Each row below holds a small network's activations on one record, seen along a few directions.
After each row come some of the record's fields: TAGI, LALE, SAKOD, TUVAD, VOLA, ZUKO, LUSI.
Not every record has every field; a missing one is left out.
Other fields move the rows too, some of them a lot.
Strong random noise was added to every row along 9 fixed directions; ignore it. To show where, here is one row again and again, with new noise each time:
[  65  175  125 -329  120 -488 -166  355 -166  -38  181  -59 -145  238
  116   43  -64  228  182  -71  147 -282  -98  -60]
[ -52  -72  -77   82  -74  159  208 -265  -43  147  -93 -136  -37 -335
  -89 -247  -31  206 -278  -99  -71  153  313   80]
[-269  470   24  136 -180   17  -11  365   26 -180 -171  -92  158 -168
  120  104  103 -521  110  -37  -85   31 -350   91]
[-117 -100  487  -92   51  178 -410  260  132  444  -84  306  417   40
  246  266  331   21  222  261   77 -222 -143  -98]
[  23   29   -4   74  206  274  -28  -23  391 -104 -200 -141 -140   13
   66  354 -234  309 -122  235  329  115 -318 -286]
[   0  -80  198 -163  353 -370 -162  358  141  139  -24  187  119    1
   59  106  344  240  247   61   54 -181  140  115]
[ -73  227  361   87  -53  -97 -204  118 -741   -7  526  214   54 -466
  668   19  -73  254 -100    3  560   33   77 -310]
[-314  304  124  158 -327 -350 -538   46 -181   13 -161  114   97  342
  207  653 -282 -789 -261 -139  112 -131   70   25]
[  -7  -17 -259   11   -3  153  352 -120  228   73 -245 -363 -139 -267
 -243 -320   39  276 -242  -90 -154  157  232  148]
[-162   46  200  -69 -231 -479 -300 -103 -344  126  -72   11  -64  204
 -154  323 -303 -193 -298  -69   53 -126  462  -28]
[-166  319  -10   32  110 -142   82  397  220 -230 -192    6  129 -105
  -31   31  216 -343  336  -60 -213  -27 -370  221]

[ 100   92  -94 -335  -19   64  -55  443  340   71 -157 -482 -205  462
   64  121  -28  282  -16  258  304 -190 -244 -260] => TAGI is butub, LALE is gov, SAKOD is nonif, TUVAD is kulen, LUSI is vuvu
[  25  -92  198 -295 -135  -32 -155  134   26  179 -107 -164  -27  202
 -257  307   68  268 -253  482  429    3  429 -355] => TAGI is sar, LALE is zuvi, SAKOD is nonif, TUVAD is pamuz, VOLA is moban, ZUKO is zaz, LUSI is vuvu
[  61  200 -347  -53  -62   69  107  -71  124  -66   -2 -183 -158   32
  235 -201 -107 -116 -151 -356   56   21 -192  146] => TAGI is luzot, LALE is ruku, SAKOD is doliz, TUVAD is pamuz, VOLA is godas, ZUKO is zaz, LUSI is vuvu
[  10 -107  211 -236  316   55  362  213  -51  -81   69  168  102 -175
   46 -307  170  238  643  107  -47  -35 -366   -9] => TAGI is butub, LALE is gov, SAKOD is nonif, TUVAD is pamuz, VOLA is moban, ZUKO is nalut, LUSI is gigos
[-140  132  218  149 -101  -99  181 -225 -135 -398 -220  -10  -47 -202
 -562  213 -358 -231  -51  156 -101  220  -56 -123] => TAGI is sar, LALE is gov
[ 209 -328 -246   91  353  101  146 -118  354  158   29    6  -21 -156
  -16 -290  329  479  -16  -66 -145   50  233  220] => TAGI is sar, LALE is gov, TUVAD is kulen
[  -9 -246  362 -134  -79  172  -24 -188 -248  310  136  327  283 -250
 -129 -185  251  161   31  167  -16    2  319  -48] => TAGI is sar, LALE is zuvi, SAKOD is doliz, TUVAD is pamuz, VOLA is moban, ZUKO is zaz, LUSI is sonop
[  55 -123  -74   -4   88 -261 -190  111  189  208 -146 -123  -92  121
 -132  145   63  202 -222   39  -32  -91  367   56] => TAGI is luzot, LALE is ruku, TUVAD is kulen
[   2  -36   -4 -288   53  -35  298  215   60   67 -198 -277 -122  140
 -290 -237 -100  227  317   87 -197 -102 -130  -57] => TAGI is luzot, LALE is gov, SAKOD is nonif, TUVAD is pamuz, VOLA is moban, ZUKO is nalut, LUSI is sonop
[  49  119  -85  274   59  141 -131   73   77 -262  132  -74 -105  -47
  202  305  -74   86 -165  183  315  149 -152 -240] => TAGI is butub, LALE is zuvi, TUVAD is kulen
[ -69   14  164 -103 -130 -143 -228 -135 -254  103   36  136  -43  242
  143  214 -391 -145  -49  -93  148 -138  -12 -129] => TAGI is luzot, LALE is ruku, SAKOD is doliz, TUVAD is pamuz, VOLA is moban, ZUKO is nalut, LUSI is vuvu
[  79 -118   -5  -20  -65   59  -76 -306   37  159   -4   23   26   67
  -42  -86  -77   41 -172 -179  -80  -40   97   74] => TAGI is luzot, LALE is zuvi
[ 183 -330  -99   31  296 -244  -47 -302   15   84  205  261  -58  -26
   32 -185   62  306  -40 -245  -41  -36  370  225] => TAGI is butub, LALE is zuvi, SAKOD is doliz, TUVAD is kulen, LUSI is vuvu
[ 163 -295  130 -213  162  -99  -24  -99 -157  296  182  171  -20  -30
  117 -297   30  416   77  -98   21 -158  200   50] => TAGI is butub, LALE is ruku, SAKOD is doliz, TUVAD is kulen, LUSI is gigos
[ 221 -262 -241 -233   76 -388 -120  -72   41  319   88 -220 -266  362
 -135 -197  -19  453 -197 -210 -154 -267  480  157] => TAGI is sar, LALE is ruku, TUVAD is kulen
[-116  124   71 -100 -158 -246  316  -63 -144 -278 -227 -139 -104 -129
 -592  -86 -173 -196  -33   24 -191  134  156   59] => TAGI is sar, LALE is gov, SAKOD is doliz, TUVAD is kulen, LUSI is vuvu
[ 105 -221 -252   66  150  248 -195 -292  562  245 -163  161  128  182
  258   69  125  -69 -246 -235    2  -87  -21  237] => TAGI is butub, LALE is gov, SAKOD is doliz, TUVAD is kulen, LUSI is gigos
[ 108  259 -281   22 -146  301    2  291  160  -45  107 -485 -160   30
  212 -105   84  248 -191  104  206   37 -210 -195] => TAGI is sar, LALE is zuvi, TUVAD is kulen
[ 191   36  -78 -193  -13  231  167  119   90  -84  141 -252 -123   14
 -127 -198  130  384   11  180   79   36 -148 -161] => TAGI is butub, LALE is zuvi, TUVAD is pamuz, VOLA is godas, ZUKO is zaz
[ 105   87 -101 -152  207 -316  -14  306  -46 -176  188   -7 -124   35
  265   62  173  163   23   39  469   17  169  -54] => TAGI is sar, LALE is zuvi, SAKOD is nonif, TUVAD is pamuz, VOLA is godas, ZUKO is zaz, LUSI is vuvu
[ 189 -309  141 -204  356 -113  180 -355  119 -431   56  319 -176  334
 -595  219 -358  156  428  271  -90   47 -310 -172] => TAGI is butub, LALE is zuvi, SAKOD is nonif, TUVAD is pamuz, VOLA is moban, ZUKO is zaz, LUSI is vuvu
[ -45 -192  415   54   93 -191 -487 -240  -38   -5   18  583  196  421
 -126  566 -262 -344  263   91 -170 -225 -279  -62] => TAGI is sar, LALE is ruku, TUVAD is kulen
[ -94  216  418  -66  -80  176  301  128 -426 -260  140  -48    3 -545
 -104 -193 -157  291  197  334  231  204 -273 -411] => TAGI is luzot, LALE is zuvi, SAKOD is nonif, TUVAD is kulen, LUSI is vuvu
[  10  156  103   23  264 -244  123  516   26 -304   62  -72  -60 -236
 -142   13  196  248  336  242  -44   -5 -200  -78] => TAGI is butub, LALE is ruku, TUVAD is kulen
[ 110   36 -252  113  406 -291   44  219  220 -385   94   61 -123 -140
  136  282  285  174  -97   98  398  182  222   34] => TAGI is butub, LALE is gov, TUVAD is pamuz, VOLA is moban, ZUKO is zaz
[ 168 -194  362 -215  -35  235  -48   25 -250  304  281   -6   47 -126
   -6 -233   78  666   60  294   89 -115   16 -333] => TAGI is sar, LALE is gov, TUVAD is kulen
[-100  183   20   25 -151 -153   41 -179 -495 -171  248  204   -8 -130
  292 -102 -201 -343  -26 -288  110   34  -42   65] => TAGI is butub, LALE is ruku, SAKOD is nonif, TUVAD is pamuz, VOLA is moban, ZUKO is zaz, LUSI is gigos
[ 255  -77  -64 -264   -1 -443 -141 -230 -315  -12  300 -128 -354  346
   85  -13 -374  376 -308 -256  293 -187  288  -99] => TAGI is butub, LALE is gov
[ -37  125 -261  130   67 -134    4 -212   79 -264  -75   71 -178  109
  213  228 -309 -362 -171 -294  178  132 -115  111] => TAGI is luzot, LALE is ruku, SAKOD is doliz, TUVAD is pamuz, VOLA is godas, ZUKO is zaz, LUSI is vuvu
[ 193  109   -6  -13  143 -206  122 -287 -293 -456  337   56 -290   24
  -84 -112 -500  163  186 -202  -27    3 -421 -115] => TAGI is sar, LALE is ruku
[ -57 -138 -338   25   11  398  415 -154  290  104 -227  -38   75 -109
  113 -382  169 -203   85 -210 -276  135  -82  330] => TAGI is luzot, LALE is gov, SAKOD is doliz, TUVAD is pamuz, VOLA is moban, ZUKO is nalut, LUSI is vuvu
[  89  214  150 -307 -180  -94  218 -136 -291 -301  130 -190 -202  117
 -393 -246 -459   96  183  -68 -172 -115 -457 -175] => TAGI is sar, LALE is gov
[ 172   44   79 -520 -235 -110  -68  166 -342  342  369 -110   11  135
  242 -443  180  305  -20 -164  115 -309  143  -43] => TAGI is luzot, LALE is gov, SAKOD is doliz, TUVAD is pamuz, VOLA is moban, ZUKO is zaz, LUSI is vuvu
[  60 -444   14 -209  -11   67 -143 -608   15  477  -91  149 -116  476
   28  -25 -476  150 -141 -293  -95 -237  164   62] => TAGI is luzot, LALE is ruku, SAKOD is nonif, TUVAD is pamuz, VOLA is moban, ZUKO is nalut, LUSI is bomo
[ 174   31  -84  -82  199  180   36   71  101  -83  298  129   56  -66
  284 -164  237  229  206  -30  101  -44 -341   -8] => TAGI is sar, LALE is gov, TUVAD is pamuz, VOLA is moban, ZUKO is zaz
[  37  492  -20   41 -180 -332  -33  322 -518 -405  454 -200 -173 -170
  181 -119  -52  -43  -22  -99  205   18 -102 -128] => TAGI is butub, LALE is zuvi, TUVAD is kulen
[-138  406   38  -25 -646   28 -197  206 -480  137  266  -74  222  112
  277 -307   93 -674   54 -309 -349 -252 -246  156] => TAGI is butub, LALE is gov, SAKOD is doliz, TUVAD is kulen, LUSI is vuvu

Here are new rows. What are their fields?
[ -26  -10  -52   91  -74   76 -105   34  107   82  -18  -23   92   35
  -78    3  152  -72  -38   40 -157  -22   60   57] => TAGI is sar, LALE is zuvi, TUVAD is kulen
[  31 -220  -19    0   60  -45 -334   54  272  507  -27  204  313  100
  135 -140  478  -30   20 -201 -330 -250  243  364] => TAGI is luzot, LALE is zuvi, TUVAD is kulen
[ 200 -228   58  -82   73 -196 -182 -178 -331  171  432  262  -29  160
  141 -223  -46  215  169 -202 -199 -236   57   74] => TAGI is sar, LALE is ruku, TUVAD is kulen
[ 213   48  189 -439   16 -238  -14   25 -215 -154  358  186  -34  460
 -280 -367 -230    5  711 -194 -583 -424 -735   51] => TAGI is luzot, LALE is zuvi, TUVAD is kulen
[  93 -238 -222 -198 -230  165  131 -188  171  384  -90 -133   96  267
 -267 -558  217 -107   67 -306 -735 -249   71  430] => TAGI is butub, LALE is gov, TUVAD is kulen
[  51  162 -357   61  -16  279  139   27   78 -260  138  -89 -137   95
  506   48  -50 -172  -73  -57  419  178 -266  -64] => TAGI is butub, LALE is zuvi, SAKOD is nonif, TUVAD is pamuz, VOLA is moban, ZUKO is zaz, LUSI is vuvu
[  26  179 -157  263  243  155  276  241  372 -318 -206 -300  -90 -474
 -149   30  214  258  -69  241  166  331  -87  -74] => TAGI is sar, LALE is ruku
[ 182  -77   24 -365   -6   85  270 -400  -75 -126   95   13 -180  186
 -242 -392 -419  169  200 -235 -219 -132 -446    0] => TAGI is butub, LALE is gov, SAKOD is doliz, TUVAD is kulen, LUSI is gigos
[ 110  -40 -355  246  356  -11 -213  293  583    3  -47   62   48  198
  381  173  392 -121  150 -128  -71  -84 -216  294] => TAGI is butub, LALE is ruku, TUVAD is kulen
[ 284 -140   71 -207 -167  125 -102 -377 -265  -35  348 -144 -314  404
 -154  -21 -541  433 -124   81   82 -119 -177 -392] => TAGI is butub, LALE is zuvi, TUVAD is kulen
[ -48  228  -64  -19 -321  -25   16  215 -141  201    7 -315   85 -179
  -35 -369  283 -103 -111 -150 -221  -70  174  170] => TAGI is sar, LALE is ruku
[  -1 -271  294  -96  -37  643  110 -322  331  198 -338    9  127    9
 -300   60 -170  193   56  375  -16   82 -330 -285] => TAGI is sar, LALE is gov, SAKOD is nonif, TUVAD is kulen, LUSI is vuvu
[ 192   48   46  -97 -170 -129 -223 -194 -423  -25  376 -189 -356  269
   43   41 -573  381 -201  -11  168 -148  -87 -371] => TAGI is sar, LALE is ruku, TUVAD is kulen
[  66 -239 -290  298  643  112  105 -133  502 -127  -88  368   21 -226
  376  106  174  120  130 -102  155  202  -81  222] => TAGI is sar, LALE is ruku, SAKOD is doliz, TUVAD is pamuz, VOLA is moban, ZUKO is nalut, LUSI is gigos
[-145   23  256  210 -297  423 -125 -136    6  118 -139   20  277 -186
  -98  170   76 -226 -181  241   20  130    3 -151] => TAGI is butub, LALE is zuvi
[  -7  149  263 -405    5 -516   33  379 -182 -205    1  -36  -94  256
 -395    2 -100   -8  373  122 -130 -236 -157  -66] => TAGI is sar, LALE is gov, SAKOD is doliz, TUVAD is kulen, LUSI is vuvu
[ -26  206   60  146  154 -264   14  154  -75 -412  123  122   27 -184
  -30  128   91 -139  147    4   97   93  -95   27] => TAGI is butub, LALE is zuvi
[  78  -15  -30 -109  221 -272  -65  170  111  -76   35  130   -3  135
  203   61  157  -33  109 -121  155  -90  -11  138] => TAGI is butub, LALE is gov, SAKOD is doliz, TUVAD is kulen, LUSI is vuvu
